These are the activations of a small neural network, seen along a few directions. Each row is one input.
In each table, some parts of the input vary, and every possible input appears once, in random order.
Descriptions start from the smaller parts, as in this example, which fits no table here: one of 6 places along a line, together with either a single point or one of 9 places along a line or (one of 2 separate values, together with one of 5 places around a ring).
Shared parts are said once, and a part with two or three values counts as separate values.

Other details of the inputs vary at random and push rows far along two fixed directions, the same in every table; ignore that.

A family of inputs:
r1: -15 43 43 48 -35 -18 -40 8 37 -32 3 1 35
r2: -10 6 -6 9 -16 9 -7 -10 3 0 7 -7 0
r3: -8 -30 14 -37 0 29 41 -29 -3 -1 -6 -16 0
r4: 22 -18 4 -33 33 -7 16 25 -17 2 -22 15 -3
r5: -4 -12 -9 -16 19 -1 27 -3 -14 15 -4 1 -15
r6: 14 -10 38 -17 -6 15 -4 -3 17 -5 -11 2 18
r7: 9 -6 22 -9 -6 4 -11 10 6 -15 -15 6 10
r8: 12 -22 -21 -22 22 3 17 -2 -18 27 -2 5 -23
r9: -7 9 -6 6 -7 3 1 -10 3 -12 9 -11 7
r10: 25 -18 5 -28 38 2 8 32 -20 19 -20 22 -14
r11: -25 26 26 34 -74 21 -28 -45 45 -29 21 -25 36
r12: -9 -5 2 -5 -18 24 2 -19 6 -8 7 -13 5
r13: -22 32 8 27 -42 6 -16 -23 25 -26 20 -19 29
r14: -2 -31 6 -38 -4 40 28 -26 -5 1 -4 -17 -3
r15: 15 -26 -21 -20 24 2 15 0 -19 19 -2 2 -23
r16: 5 -32 41 -48 1 22 34 -9 3 -11 -26 -1 15
r17: 15 -9 24 -10 -6 -2 -11 7 10 -12 -13 7 11
r18: 11 -21 -15 -15 14 3 12 -3 -13 17 0 0 -17
r19: 17 34 -65 67 41 -78 -54 60 -24 30 13 35 -43
r20: -1 -18 -10 -19 24 0 27 0 -18 14 -5 1 -16
r21: 7 -18 -28 -22 26 7 19 8 -27 30 -5 11 -27
r22: -7 3 -5 10 -13 9 -8 -9 3 -3 8 -9 -1
r23: -3 43 30 43 -26 -17 -41 15 29 -30 6 3 34
r24: 4 49 -68 78 51 -94 -46 73 -33 35 10 45 -47
r25: -5 -20 5 -43 -6 37 43 -33 -5 5 -3 -14 7
r26: 1 -20 -16 -21 32 -4 29 7 -22 22 -7 8 -22
r27: -23 46 2 53 -41 -12 -37 -10 29 -30 23 -14 26
r28: -16 27 2 28 -28 -2 -17 -12 20 -23 17 -16 20
Description of these inputs: one of 4 places along a line, together with either one of 2 separate values or one of 5 places along a line.
Question: The inputs of r22 and r20 match in every part but the place on the line of 4. If r21 is changed in the same way as r22 into r20, which row does it become?
Answer: r24
Question: Which other rows does r5 become when the place on the line of 4 takes its other values? List them by row number.
Answer: r2, r8, r13

A family of inputs:
r29: -13 -29 -5 -34 -12 39 37 -45 -3 2 5 -26 -3
r30: -11 40 32 44 -28 -18 -36 11 28 -29 4 3 30
r31: 30 -32 -22 -25 61 -28 14 41 -37 39 -22 32 -42
r32: -26 35 -5 56 -51 0 -42 -18 26 -18 26 -16 12
r33: 36 -32 -25 -29 58 -21 8 41 -36 33 -21 28 -36
r34: 4 44 -77 77 29 -77 -46 40 -20 32 29 24 -39
r35: -27 -9 25 -42 -9 40 61 -39 3 -13 -4 -23 21
r36: 0 -31 43 -45 -1 32 36 -18 6 3 -19 -4 10
r37: -24 32 -10 50 -52 1 -42 -22 27 -32 28 -23 19
r38: 22 44 -32 60 39 -80 -57 75 -14 1 0 38 -14
r39: 5 -34 38 -45 -7 37 26 -20 6 5 -18 -3 7
r40: 2 37 22 39 -34 -8 -51 11 30 -30 7 1 31
r41: -11 -22 5 -37 -24 53 41 -59 8 11 12 -27 8
r42: -4 46 29 44 -33 -15 -47 14 31 -35 6 1 36
r43: 3 -11 -42 -25 71 -30 50 28 -47 29 -10 18 -34
r44: 30 -23 -21 -27 74 -35 22 51 -41 31 -24 35 -35
r45: -3 -35 49 -47 -13 35 37 -31 15 -10 -17 -14 18
r46: -10 -36 0 -38 -17 44 35 -44 -1 1 2 -25 -3
r47: -25 36 -5 50 -54 9 -42 -21 27 -27 28 -20 21
r48: 41 -25 -26 -34 61 -18 9 44 -35 25 -21 28 -28
r49: -1 31 20 44 -34 -12 -52 11 27 -20 6 3 21
r50: -17 -26 6 -38 -21 54 39 -51 2 3 5 -28 3
Question: What do these inputs look like to the network?
Answer: one of 2 separate values, together with either a single point or one of 4 places along a line or one of 6 places around a ring
Question: The inputs of r33 and r49 match in every part but the choice among 2 separate values. If r44 is changed in the same way as r33 into r49, which row does it become?
Answer: r30
Question: Which other rows does r40 become when the choice among 2 separate values takes its other values? List them by row number.
Answer: r48
